Each row below holds a small network's activations on one input, seen along a few directions.
Each table varies a few parts of the input and shows all the possible inputs, shuffled.
A made-up example of a description, with smaller parts first: one of 8 places around a ring, together with either a single point or (one of 2 separate values, together with one of 4 places along a line) or one of 11 places around a ring.
Shared parts are said once, and a part with two or three values counts as separate values.
In the rows, 128 means zero.

Other details of the inputs shift rows strongly along two fixed directions, in all tables alike. That doesn't count.

Rows:
R1: [132 159 122  95 131 178 142 127  72 176 125 101 152 119]
R2: [ 96 170 107  91  99 108 120 111 150 101 132 105 141 158]
R3: [119 164 131 109 146 123 148 125 139 174 140 133 141 160]
R4: [164  92 176 177 164 158 133 156  97 147 104 142  91  84]
R5: [134 152 135  98 112 154 146 123  92 151 121 103 134 121]
R6: [133  93 124 154 105 110 107 130 140  71 120 114 117  99]
R7: [104 147 105 134 124  83 111 118 182 119 162 142 147 184]
R8: [146 135 102 113 126 163 150 126  77 183 142 105 169 111]
R9: [111 165 118 112 120  81 130 113 173 145 150 141 140 180]
R10: [125 148 119 132 124 112 142 126 150 156 142 150 145 147]
R11: [132 163 149 107 156 160 162 141 101 201 129 134 133 131]
R12: [165  85 153 160 128 168 129 151  73 120  90 112 103  54]
R13: [ 92 119  72 110 126  94 119  86 177  96 172 143 135 178]
R14: [107 153  86 104 104  92 113 110 148 105 143 113 159 158]
R15: [153 145 115 107 128 163 159 123  79 181 135  95 154 110]
R16: [121 155 117 124 136 114 134 135 141 154 132 152 148 154]
R17: [138 150 116 101 131 171 146 126  75 181 127 100 159 119]
R18: [138 109 169 156 145 142 125 157 123 128  95 149  98 100]
R19: [121 151 117  98 102 116 133 110 131 124 132 101 142 146]
R20: [129 166 145 105 145 161 163 147 102 201 117 144 136 124]
R21: [148  86 159 156 130 146 104 135 113  74 101 100  95  86]
R22: [131 115  98 109 132 157 176 106 106 170 145 150 136 115]
R23: [124 153 145 115 154 157 141 149 107 181 127 138 130 136]
R24: [ 89 159 104 100 104  95  99 111 159  76 132 113 143 163]
R25: [125 110 149 140 122 127  94 127 139  55 111 100  96 112]
R26: [116 123  81 103 134 136 158 100 122 151 155 155 150 140]
R27: [ 96 156 100 100  95  87 112 105 168  87 135 105 144 164]
R28: [164  89 160 179 151 164 133 162  91 147 105 160 117  79]
R29: [129 147 122 135 135 113 142 120 149 158 155 138 143 154]
R30: [116 105 154 158 139 101  91 150 167  69 105 154  99 132]
R31: [129  85 129 161 120 107  74 132 146  45 117 107 102 112]
R32: [136  79 131 163 113 102  90 124 154  44 130 105 105 106]
R33: [146  93 160 177 154 138 106 158 123 114 109 145  95 107]
R34: [129 108 169 152 150 142 109 163 124 106  95 155  97 105]
R35: [162  67 140 142 141 178 164 124  82 150 123 153  98  74]
R36: [134 151 108  99 104 122 144 113 118 148 141 102 148 138]
R37: [127 120  91 106 138 138 163  93 129 154 164 141 137 143]
R38: [102 160 112 123 118  76 117 120 189 119 142 147 135 178]
R39: [135  98 166 163 156 140 108 158 124 114 104 143  96 112]
R40: [119 103 166 155 129  89  94 137 177  73 110 145  86 136]
R41: [ 93 162 134 105 120  81 115 122 187 111 139 140 121 180]
R42: [144 138 102 112 122 156 157 128  75 180 135 116 174 104]
R43: [118  92 139 151 115 107  77 131 145  34 101 117 105 111]
R44: [154 100 161 166 133 131 130 141 124 138 121 148 108 104]
R45: [134 142 102 103  99 119 147 110 122 148 150 105 159 134]
Each input here is: one of 5 places around a ring, together with either a single point or (one of 2 separate values, together with one of 4 places along a line).
Changing only the place on the ring of 5 turns R33 into R9. The same change can be made to R31. Which row results? -> R36
Change only the choice among 2 separate values in R14. List by row number the other rows that result. -> R16
List by row number the other rows that have the place on the ring of 5 in common with R22. -> R2, R6, R10, R12, R18, R20, R27, R38
Change only the place on the line of 4 in R39. List by row number the other rows that result. -> R7, R23, R33
Change only the place on the line of 4 in R21. List by row number the other rows that result. -> R15, R25, R32

Rows:
R46: [122 174 110  80 135 183 152 127  72 202 142 105 166 132]
R47: [ 80 173 102  76  91  73 103  83 193  88 165  91 138 203]
R48: [169  91 157 181 180 165 130 157  85 163 111 139 108  88]
R49: [117 175 124  96 149 164 154 139 102 208 145 142 153 158]
R50: [135  83 126 159 102  84 103 125 175  37 125 107 102 105]
R51: [115 172 118 117 126 132 139 128 133 181 156 143 172 165]
R52: [129  94 151 174 105  66  92 137 194  54 108 152  86 121]
R53: [155 101 183 147 148 171 157 150  95 153  82 150  78  81]
R54: [128  84 144 178 120  69 102 132 198  58 127 145  90 119]
R55: [119 185 116  72 129 171 155 131  68 194 125 111 167 128]
R56: [143 176 116  88  96 133 161 125  83 195 136  97 174 129]
R57: [134 164 112  71 130 164 192 104 102 194 139 102 153 124]
R58: [131 164 111  84 127 150 163  92 120 169 156  96 148 149]
R59: [116 168  94  89 139 157 148 107 113 161 157 110 161 146]
R60: [128  90 117 163 133  90  68 124 171  36 129 100 108 133]
R61: [ 72 176  90 105 136  69 111  98 213  98 178 145 142 218]
R62: [ 87 180  83  85 100  56  87 109 176  94 144  96 166 201]
R63: [143 105 196 145 141 144 125 155 113 124  92 144  78 103]
R64: [141  90 126 169 103  84  86 116 174  35 140  99 102 123]
R65: [148  83 161 182 154 157 139 154 115 126 107 161 110  69]
R66: [154  87 150 169 123 176 128 150  75  98  82 126 115  50]
R67: [ 79 168 104  90 121  60 140  91 223 107 165 138 128 207]
R68: [ 76 183  88 110 100  60 118 105 217 102 153 158 164 199]
R69: [118 128  73  93 110 142 157  98 102 169 163 151 172 146]
R70: [112 167 110  94 160 151 176 130 121 199 144 152 151 145]
R71: [ 97  64 106 131 122 104  83 109 158  37 136 160  88 136]
R72: [129 182 133  66 116 157 167 113  80 197 128  98 151 134]
R73: [129 180 130 106 128 152 159 141 103 209 133 153 178 142]
R74: [135  97 168 160 158 163 125 165 110 116  83 166  81  86]
R75: [154  86 159 172 126 180 110 151  74 108 105 112 119  68]
R76: [131  58 109 152  93  77  95 107 161  49 141 144  94 130]
R77: [173  80 140 152 161 181 143 157  64 146  92 107 119  50]
R78: [110  97 173 157 126  91  82 129 187  53 125 136  68 154]
R79: [170  89 157 159 149 186 114 163  49 152  93  98 117  69]
R80: [119  96 122 154 119  83  72 134 161  29  94 111 103 122]
R81: [103 185 125  88 137 128 137 140 133 172 134 151 151 171]
R82: [131 161  89  98 123 162 180 115  97 182 147 113 186 115]
R83: [108 166  90  77 137 150 162 114 120 159 144 116 162 134]
R84: [115  58  98 145 123  80  75 114 156  48 133 145 100 143]
R85: [133 167 124 115 113 113 145 126 133 197 159 129 157 162]
R86: [150  92 159 191 154 154 122 144 117 120 125 152 111  91]
R87: [ 97 169  87  99  73  55  99  95 189  93 173  89 159 198]
R88: [138 163  94 111 125 169 165 109  91 184 158 107 185 127]
R89: [113  87 134 173 152  67  84 140 199  50 118 147  93 139]
R90: [173  84 155 163 111 153 136 149  79 113  87 111 101  52]
R91: [154  95 176 167 156 138 100 177 103 127  84 148 101  99]
R92: [132 130 101  70 122 163 181  88  83 200 152 142 139 141]
R93: [122 169 107 107 143 115 148 136 133 188 122 146 158 161]
R94: [155  86 169 177 162 149 101 170  99 136 100 137 101 101]
R95: [177  97 192 168 132 154 133 170  83 163  94 146 104  69]
R96: [ 89 171 108 102 125  67 129  83 212 108 177 131 128 217]
R97: [106 178  93  78 122 151 153 115 106 159 126 117 157 136]
R98: [162  98 169 162 127 189 126 161  48 127  85 117 123  50]
R99: [133  89 145 188 121  70  88 124 193  59 144 139  91 134]
R100: [151  97 166 134 128 170 141 134  85 114  81 112  85  66]
Changing only one part turns R85 into R51. The same change can be made to R95. Which row results? -> R73
What is each input in this table made of? -> one of 5 separate values, together with either a single point or (one of 2 separate values, together with one of 5 places around a ring)
Change only the choice among 5 separate values in R52. List by row number the other rows that result. -> R53, R68, R74, R93
Change only the choice among 2 separate values in R98. List by row number the other rows that result. -> R73
Change only the choice among 5 separate values in R58. List by row number the other rows that result. -> R59, R60, R64, R88
